A small network was shown many inputs. Here are its activations along a few directions, one row for each input.
Each table varies a few parts of the input and shows all the possible inputs, shuffled.
Descriptions start from the smaller parts, as in this example, which fits no table here: one of 6 places along a line, together with either a single point or one of 9 places around a ring or (one of 3 separate values, together with one of 8 places around a ring).
Shared parts are said once, and a part with two or three values counts as separate values.
In the rows, 128 means zero.

Other details of the inputs vary at random and push rows far along three fixed directions, the same in every table; ignore that.

Rows:
r1: [107 161 124 115 125 108 139 127 182 165 117]
r2: [134 121 107 155 144 133 142 152 137  83 110]
r3: [108 151 103 183 177 140 121 142 179  84 145]
r4: [138 117 131  82  82 108 175  93 125 164 110]
r5: [184  80 114 116 111 130 175 145  80  97 129]
r6: [101 155 132 123 166  96 112 132 208 161 132]
r7: [121 170 105 171 201 130  99 156 185  87 136]
r8: [137 132 132 136 158 120 120 148 124  94 125]
r9: [147 109 128  87 109 102 158 123 132 172 118]
r10: [135 147 128 160 176 118 109 142 139  97 135]
r11: [ 90 170 126 118 125 116 127 106 191 177 143]
r12: [126 138 124 105 103 108 157 106 154 167 125]
r13: [159 122 111 141 148 126 129 140 119  96 122]
r14: [162 105 107 127 139 133 163 171 119  79 134]
r15: [ 87 168 154 159 110 170  57 121 109 148 142]
r16: [ 97 153 156 155 149 154  59 114 108 126 158]
r17: [144 106 101 143 130 132 162 156 125  67 117]
r18: [172  99 107 126 125 126 153 132  99  86 125]
r19: [105 152 136 113 149  94 118  98 173 167 141]
r20: [132 125 114 149 131 147 146 140 125  98 136]
r21: [102 138 120  98 109 108 155 118 171 164 120]
r22: [122 136 152 138  97 163  97 121  75 127 110]
r23: [174  90 114 136 138 116 162 149 113  79 133]
r24: [153  77 127  49  72 107 186 114 105 170 124]
r25: [104 146 124 122 122 114 140 102 171 173 128]
r26: [136 122 124 144 155 127 124 158 146  89 142]
r27: [172  86 108 107 112 132 163 137  87  81 127]
r28: [129 109 125  59  89 101 150 107 134 163 117]
r29: [111 122 157 139  83 168  84 120  62 150 112]
r30: [119 127 132  71  80 109 166 105 137 163 109]
r31: [102 155 131 105 117 119 143  99 170 164 131]
r32: [ 89 165 134 105 160  93 117 117 199 156 142]
r33: [135 126 108 152 181 129 147 152 144  81 148]
r34: [128 123 158 154 126 148  68 127  88 136 134]
r35: [170 121 110 142 132 127 175 147 114  77 108]
r36: [116 142 121 117 126 105 151 116 171 169 114]
r37: [151  69 157 105  70 151 119 105  10 144 122]
r38: [137 134 101 176 166 127 140 149 156  82 119]
r39: [139 113 124  79 114 101 162 134 148 165 114]
r40: [125 142 149 155 102 160  85 122  82 144 124]
r41: [ 93 145 145 175 125 164  62 102 109 142 138]
r42: [ 85 139 165 142 125 166  51 116  84 155 144]
r43: [156 115 112 149 167 117 152 154 122  91 124]
r44: [120 110 162 127 109 158  81 124  53 145 120]
r45: [108 126 159 150 125 160  62 118  96 137 155]
Each input here is: one of 5 places around a ring, together with either one of 4 places along a line or one of 5 separate values.
Q: The inputs of r30 and r22 match in every part but the place on the ring of 5. If r17 is changed in the same way as r30 into r22, which row does it become?
A: r2
Q: Which other rows agree with r43 in the place on the ring of 5? List them by row number.
A: r9, r10, r13, r34, r35, r36, r38, r40

Rows:
r46: [111 109 120  62  74 111 186  92 155 200 134]
r47: [137  87 150 142 126 154  75 139  45 100 144]
r48: [182 101 109 144 126 116 189 164 107  97  94]
r49: [ 78 196 128 189 185 137  70 108 207 154 152]
r50: [127 119 129  70  75  92 171 115 151 194  86]
r51: [183 108  97 143 140 114 185 135 112  63 122]
r52: [103 152 168 143 114 136  71  92 111 200 111]
r53: [148  85 130 107 135 111 129 137 103 118 129]
r54: [ 64 163 150 128  98 162  73  98 137 188 144]
r55: [169  96 146  91 127 113 122 146  73 136 108]
r56: [ 79 190 158 161 134 141  59 124 152 190 111]
r57: [ 80 155 154 142 108 148  63  80 128 192 141]
r58: [165  96  91 132 118 136 196 152 122  80 135]
r59: [158 142 119 160 161 109 146 132 125 102 110]
r60: [123 110 142 145  79 198 103 133  41 102 140]
r61: [ 85 166 177 134  92 149  56 114  97 181  90]
r62: [110 151  93 115 162  97 185 112 230 137 151]
r63: [131 141 111 150 129 135 141 151 145 108 118]
r64: [100 165  97 112 143  90 173 132 234 159 124]
r65: [113 158  84 129 164  85 183 134 243 148 133]
r66: [157 111  97 121 113 126 184 166 120  55  99]
r67: [170 118  92 137 203 106 177 186 175  30 164]
r68: [145 131 126 130 131 109 140 106 126 133 114]
r69: [129 135 122 121 119 113 140  97 131 141 133]
r70: [123 161 103 218 199 168 105 149 160  49 167]
r71: [116  72 147  26  79  83 164  89 125 195 140]
r72: [128 130 116 100 116  91 172 118 182 185 103]
r73: [121 117 139  85  62 126 140 114 103 149  91]
r74: [152  97 135  90 120 116 128 139  99 124 140]
r75: [175  70 116  88  75 130 198 105  54  93 133]
r76: [ 68 195 143 159 211 135  57 134 213 135 197]
r77: [133 120 160 149  80 177  79 141  37  99  90]
r78: [136 117 127  62 139  77 151 126 173 168 133]
r79: [132  88 153 146 129 163  78 137  54  88 160]
r80: [182 100  87 148 213  90 176 189 163  42 123]
r81: [144 102 146 159  78 183  92 127  35 127 125]
r82: [108 131 140 144  96 193  96 136  61  84 132]
r83: [143 114 147 166 174 143  71 156  72  98 121]
r84: [137 103 138  64  74  85 171  83 139 207  96]
r85: [ 48 192 147 147 129 162  58 108 168 155 141]
r86: [154 113 135  99 148 106 120 144 123 132 124]
r87: [127 167 106 216 197 162 101 138 142  42 172]
Q: The inputs of r81 and r72 match in every part but one. If r53 is changed in the same way as r81 into r72, which row does it become?
A: r80
Q: The inputs of r85 and r82 match in every part but one. If r67 is changed in the same way as r85 into r82, which row does it become?
A: r76
Q: What do these inputs look like to the network?
A: one of 6 places along a line, together with either one of 2 separate values or one of 5 places along a line
Q: Change only the place on the line of 6 in r52. List by row number the other rows that result.
A: r49, r57, r62, r70, r84
Q: A walk changes only the place on the line of 5. It starts at r61 and steps to r56. List the rest of the walk in order.
A: r48, r52, r59

Rows:
r88: [158 101 135 151 127 144 113 144  68 100 122]
r89: [167  89  99  99 138 100 197 142 137  84 125]
r90: [131 145 126 168 180 128 102 152 136  87 132]
r91: [ 96 126 140  74  66 113 151  86 143 199 118]
r92: [154  95 112 113 128 116 166 134 116 108 136]
r93: [114 117 147  53  96  83 140 100 154 217 113]
r94: [ 98 170 150 174 119 166  62 102 106 159 127]
r95: [146 105 141 139  79 164 126 134  46 110 104]
r96: [156 134 105 160 191 115 143 175 160  67 132]
r97: [158 122 108 157 175 118 144 162 141  69 121]
r98: [147 117 112 154 164 134 135 148 125  77 146]
r99: [167 101 100 116  98 122 197 125 113  97 118]
r100: [145 110 101  65 142  69 206 133 195 138 133]
r101: [ 63 185 136 153 142 150  76 117 185 158 146]
r102: [151 104 141 138  73 165 122 123  38 116 104]
r103: [124 114 174 124  93 156  59 113  45 154 123]
r104: [129 105 157 105  86 132 101 105  81 185 119]
r105: [166  92 106 131  95 149 172 156  81  63 119]
r106: [ 99 162 129 167 133 157  97 114 142 126 144]
r107: [100 135 142  73 116  78 131  88 179 222 116]
r108: [ 96 167 147 167 126 158  78 116 122 151 125]
r109: [117 158 119 175 151 156 108 161 140  91 119]
r110: [107 165 115 148 193 115 112 136 194 110 156]
r111: [146 102 106  62 130  74 201 132 179 144 132]
r112: [107 131 147 107  74 141 110 110 101 176 103]
r113: [ 73 173 139 144 164 127  77 104 192 184 163]
r114: [133 119 110  94  99 105 194 114 158 140 120]
r115: [125 146 143 163 162 142  77 140 116 107 133]
r116: [118 159 108 147 199 111 129 146 201  99 156]
r117: [148  90 144 119 102 150 115 127  46 102 134]
Q: What do these inputs look like to the network?
A: one of 2 separate values, together with either one of 6 places along a line or one of 9 places along a line
Q: The inputs of r97 and r89 match in every part but the choice among 2 separate values. If r103 is changed in the same way as r97 into r89, which row does it become?
A: r116
Q: Change only the place on the line of 6 in r105. List by row number the other rows that result.
A: r91, r99, r101, r106, r114
